Each row below holds a small network's activations on one input, seen along a few directions.
In each table, some parts of the input vary, and every possible input appears once, in random order.
Descriptions start from the smaller parts, as in this example, which fits no table here: values(2) and (point or ring(9) or (line(6) and ring(8))).
Shared parts are said once, and a part with two or three values counts as separate values.

Other details of the inputs vary at random and push rows far along two fixed directions, the same in every table; ignore that.

Table:
row 1: [ 17  -6  16 -61  42  54   0  -1  35  32 -15  34  -3  65]
row 2: [ -1  17  -8  -1   4 -16 -21  27 -21 -32 -16 -43  34 -59]
row 3: [ 15  23 -17 -70  16  21   4  51  25 -58 -27 -50  14 -29]
row 4: [ -3  -4  33 -25 -32  -3 -21   0   3  22  -8 -15 -18  22]
row 5: [ 12 -16   6   3  21  23  31 -16  -3  65   4  35 -23  50]
row 6: [ 23  12 -11 -26 -21  46 -25  42  57 -67  37 -16 -29   7]
row 7: [-32   5 -11  38  14 -32  34 -19 -51  37  -8  -8 -16  15]
row 8: [ 19  -2  -3  15 -40 -18 -32  14 -22 -79  24 -51   5   6]
row 9: [  6  10 -17   0   0  -5 -49  21 -57 -27  10 -38  16  10]
row 10: [  4   6  44  11 -22  -7 -33 -15 -10  23  14  -1  15   8]
row 11: [-16  19  35 -46   1  27   6  25  69   2 -32  11  -2  35]
row 12: [ 26  -4  -7 -12 -13 -17 -36  23 -36 -20  10 -44  25 -51]
row 13: [-36 -10  32  69 -13 -63  17 -49 -12  44  -2  53   8   6]
row 14: [ 11 -14  24   5 -19  13  14   2  26  37  17  -5 -25  28]
row 15: [ -3  18 -14   4  48  60  21   5  60   1  -9  57 -12  32]
row 16: [ 21  -8 -39  10   0 -10 -33  17 -58 -81  10 -43  14  23]
row 17: [ 22 -24 -13  11 -18 -34  17  -6 -54  16  18 -48 -21 -47]
row 18: [-11  -8  -7  30  18 -21  21 -29   6  21   2  29 -19 -54]
row 19: [ 17  -5 -12 -22 -22 -54 -20  -8 -65  -1  -2 -64  -5 -47]
row 20: [-17  -5   6  33  39  -1  19 -28  -3   7 -17  54  19  38]
row 21: [-26   8  33  20 -10 -13  49 -11  25  50   4  21 -17  18]
row 22: [-40  17  51  46 -18 -48  -4 -37 -21  60  -1  31  21  -6]
row 23: [-46   6  16  52  22 -46  -4 -43 -48  76 -13  43  21  10]
row 24: [ 36 -26   8 -15  23  54  17  -8  55  27  11  66 -23 -24]
row 25: [ 29  -1 -30 -24  24  39   1  62  55 -90 -26 -15  23 -25]
row 26: [  9 -21 -15 -48 -29  70   4 -19  67  20   7  47  20  26]
row 27: [ 52 -30  -8 -31  13  36  -6  37  32 -56  -1   8  15 -15]
row 28: [ 13   9 -42  26  -7   2 -22  -2 -39 -22  18 -12 -30   4]
row 29: [-21   5  11 -48  51  43  15  11  46  25 -39  37   1  53]
row 30: [-21  31 -19  28 -26 -19  -9  14   7 -53  20 -32 -19 -19]
row 31: [-52  -8 -20  15 -39 -36  13 -62 -15  36   5  19  21 -18]
row 32: [ -8   5 -21  14  -6 -45  32   2 -52 -15   5 -60 -11 -61]
Each input here is: values(2) and (point or (values(3) and ring(5))).
Changing only the values(2) part turns row 27 into row 25. The same change can be made to row 5. Which row results? -> row 7
Change only the values(2) part in row 31. List by row number the other rows that result. -> row 26
Change only the values(3) part in row 6. List by row number the other rows that result. -> row 24, row 28
Change only the values(3) part in row 4. List by row number the other rows that result. -> row 1, row 19

Table:
row 33: [ 19   8 -26 -21 -27  22  -6  28  17 -54  19 -44 -12 -13]
row 34: [  30   21  -27  -50   12   63  -16   68   27 -100  -10  -50   13   42]
row 35: [ 28 -17  27 -43  34  52  14  17  73  27 -16  43   8   8]
row 36: [-42   3  33  41   9 -14  12 -52  28  54  -8  80   8  32]
row 37: [ -7  -5  -5  21  -9 -56   4 -11 -46   4  -2 -19  -2 -46]
row 38: [ 13   6 -25   1  -9  -7  -8  24 -16 -55   9 -34 -11 -17]
row 39: [ -2   7 -26  -3   2 -14 -11  13 -30 -41 -10 -36  11 -39]
row 40: [ 19 -19  19 -37  17  30   9  -2  50  40 -11  39   5   1]
row 41: [  1 -17  32  17  25  -7  20 -38  10  79 -22  65   6  -7]
row 42: [ 22  13 -25 -11   3  28 -18  36   0 -63  10 -33   4  -7]
row 43: [  1  -4  -1  27 -17 -33 -17 -20 -54   8  23 -20  -6 -22]
row 44: [ 21   4   6 -47  46  82  18  29  81  -2 -20  43  24   8]
row 45: [ 16 -14  37 -18  25  33  14 -11  41  60 -10  52  12   2]
row 46: [-34  14   3  26 -50 -54 -31 -21 -36 -17  15 -28   4   4]
row 47: [-14 -15 -10  46 -43 -86 -12 -47 -86  28  27 -23 -24 -36]
row 48: [-17 -14   0  59 -37 -72   1 -40 -75  26  26 -20 -21 -38]
row 49: [ 25   7 -24 -54 -17  21 -16  51  14 -70   1 -56   4 -26]
row 50: [  4   7 -32  -3  -6  23   5  31   7 -67  10 -29  -4 -18]
row 51: [  1 -21  34  -3   9   0  13 -43  12  92  -5  57   7  -5]
row 52: [ 19   2 -18  -1 -16   0 -27  19 -25 -47  11 -44  -8 -14]
row 53: [ -3  -5 -12   1 -36 -37  -5   0 -39 -12   9 -46  -3 -46]
row 54: [-14 -30  45  37   1 -37  34 -59  -8 108  -4  62  -6 -22]
row 55: [-22  24 -11 -13 -21 -17 -23  18 -29 -22   3 -55  -7  19]
row 56: [-18  21 -24 -10   8  -2  -5  15 -29 -38 -10 -40  -2  19]
row 57: [-41  20 -19  37 -11 -47 -16  -3 -51 -12   4 -26   8  10]
row 58: [ -7  27   0 -12 -27   8 -33  34  16 -80   7 -44  10  16]
row 59: [ 15  21  14 -47  39  99   5  58 107 -22 -21  42  16  73]
row 60: [-14  -1 -28  33 -12 -45  -2 -14 -51 -23  13 -20 -12 -31]
row 61: [ -1 -20  26  33  12   5  35 -36  24  66   2  71 -13   5]
row 62: [-16   0 -22  41  -6 -41  -9 -26 -63  -3  17 -14   0 -29]
row 63: [ 26  -2  -6 -32  41  90  10  25  82 -19 -15  52   5  28]
row 64: [ 18  17 -19 -27   5  16 -16  44  -4 -62  -3 -50  17 -30]
row 65: [  3   4 -37   3   3  -7 -11  19 -19 -56  10 -31  -3 -19]
row 66: [  9  -7   9 -28  34  40  29   7  61  17 -21  52   8  -3]
row 67: [-15   8 -23  15  -9 -38  13  -2 -27 -24  -1 -38   4 -54]
row 68: [  2 -11  17 -15  30  44  41  -2  66  33 -18  60   9  -6]
row 69: [ 29 -13  30 -40  30  62  11  12  69  29 -23  47  10  10]
row 70: [ -1 -10  -6  31 -24 -51  -9 -20 -55   2  20 -22 -20 -27]
row 71: [-11 -18  29  51   9 -25  40 -63   8  93   2  73 -17  -4]
row 72: [ 17   0 -27 -13 -22  -6 -27  19 -20 -49  21 -50 -11 -15]
row 73: [-45  14   5  46 -26 -90 -17 -32 -95  33   9 -44 -15  -2]
row 74: [  6 -14  33  -5  12  13  32 -19  44  58  -9  42   0 -13]
row 75: [-23  12  -6  23  -5 -52  -5 -18 -72   5  -5 -34 -11   9]
row 76: [ 10   4  -1 -31  38  84   9  34  79 -22 -17  45  25  67]
row 77: [ 30  -7  11 -37  12  71  -1   8  61  15   6  41   1  26]
row 78: [  3 -19  32  26   4   2  31 -43  29  75   8  60 -17   4]
row 79: [ 30 -10  21 -47  24  56  16  26  72   7 -15  32   5   3]
row 80: [ 12   4 -21  13  -4  -7 -17  11 -26 -39   4 -25  -5 -14]
row 81: [-36 -12  43  36  -4 -31  10 -61   0 122  -1  76  -2  46]
row 82: [  9  17 -36 -32  11  39 -13  46   2 -87  -8 -45  14  32]
row 83: [ 15   7 -13 -26  -6  20 -20  35 -13 -59   2 -51   5  30]
row 84: [-16  30  -6   7 -21  -8 -26  25   2 -76   2 -35  10  12]
row 85: [ -9 -21  42  24  13  -1  11 -40  13  85  -2  73   8  54]
row 86: [ 23  14 -33 -55  23  47  -7  65  41 -88 -12 -39  17 -17]
row 87: [ -4  -7 -15  39  -8 -55 -10 -18 -56  -3  15 -19 -13 -24]
row 88: [ -4  -9  -5   8 -25 -47 -18 -21 -55  14   0 -29   1 -39]
row 89: [ 27 -10  21 -39  45  59  21  20  82  21 -23  54  11  11]
row 90: [-13 -17  -5  55 -24 -86 -16 -43 -88  27  25 -25 -20 -34]
row 91: [ 16  17 -20 -25  -2  16   6  45  23 -65  -5 -48   7 -34]
row 92: [-60  20 -13  56 -14 -92 -10 -37 -96  26   1 -32 -11  -6]
row 93: [ 18  10 -24 -47 -16  33 -26  44  -3 -75   3 -61   7  35]
row 94: [-28  31 -14  14 -10 -38 -19  14 -50 -28  -2 -55  -6   9]
row 95: [ 16  -1  16 -21  34  68  11  22  72   5 -16  55  19  69]
row 96: [-25 -19  21  55  14 -27  45 -73   4  96   2  79 -15  -8]
row 97: [  0   6 -21 -12 -28  -3 -32  26 -22 -49  12 -50  13  27]
row 98: [-22  -8   1  52 -23 -82  12 -34 -72  26   4 -20  -5 -57]
row 99: [-20  -3  38  20   9  -3   4 -24  16  72  -2  53   2  46]
row 100: [ -4  -4  32 -11  21  14  15 -20  12  56 -13  34  -8  47]
row 101: [ 25   5 -28 -24 -22  22 -31  30  -6 -61  12 -47  -5  -9]
row 102: [-15  -9  32  -8   8   0  14 -39   2  79 -11  42 -10  46]
row 103: [ 28  14 -23 -63 -15  48  -4  60  48 -77   0 -59   8 -24]
row 104: [  0 -26  27  17  -7   6  26 -44  23  79  10  66 -17   8]
Describe the family of inputs behind these rows. -> line(4) and (point or ring(5) or (values(2) and line(6)))
Changing only the line(4) part turns row 88 into row 39. The same change can be made to row 47. Which row results? -> row 60
Change only the values(2) part in row 60. List by row number the other rows that result. -> row 66
Change only the ring(5) part in row 55. List by row number the other rows that result. -> row 81, row 93, row 97, row 102
A walk changes only the line(4) part. It starts at row 102 and steps to row 100. List the rest of the walk in order. -> row 75, row 56
Change only the values(2) part in row 74. List by row number the other rows that result. -> row 78
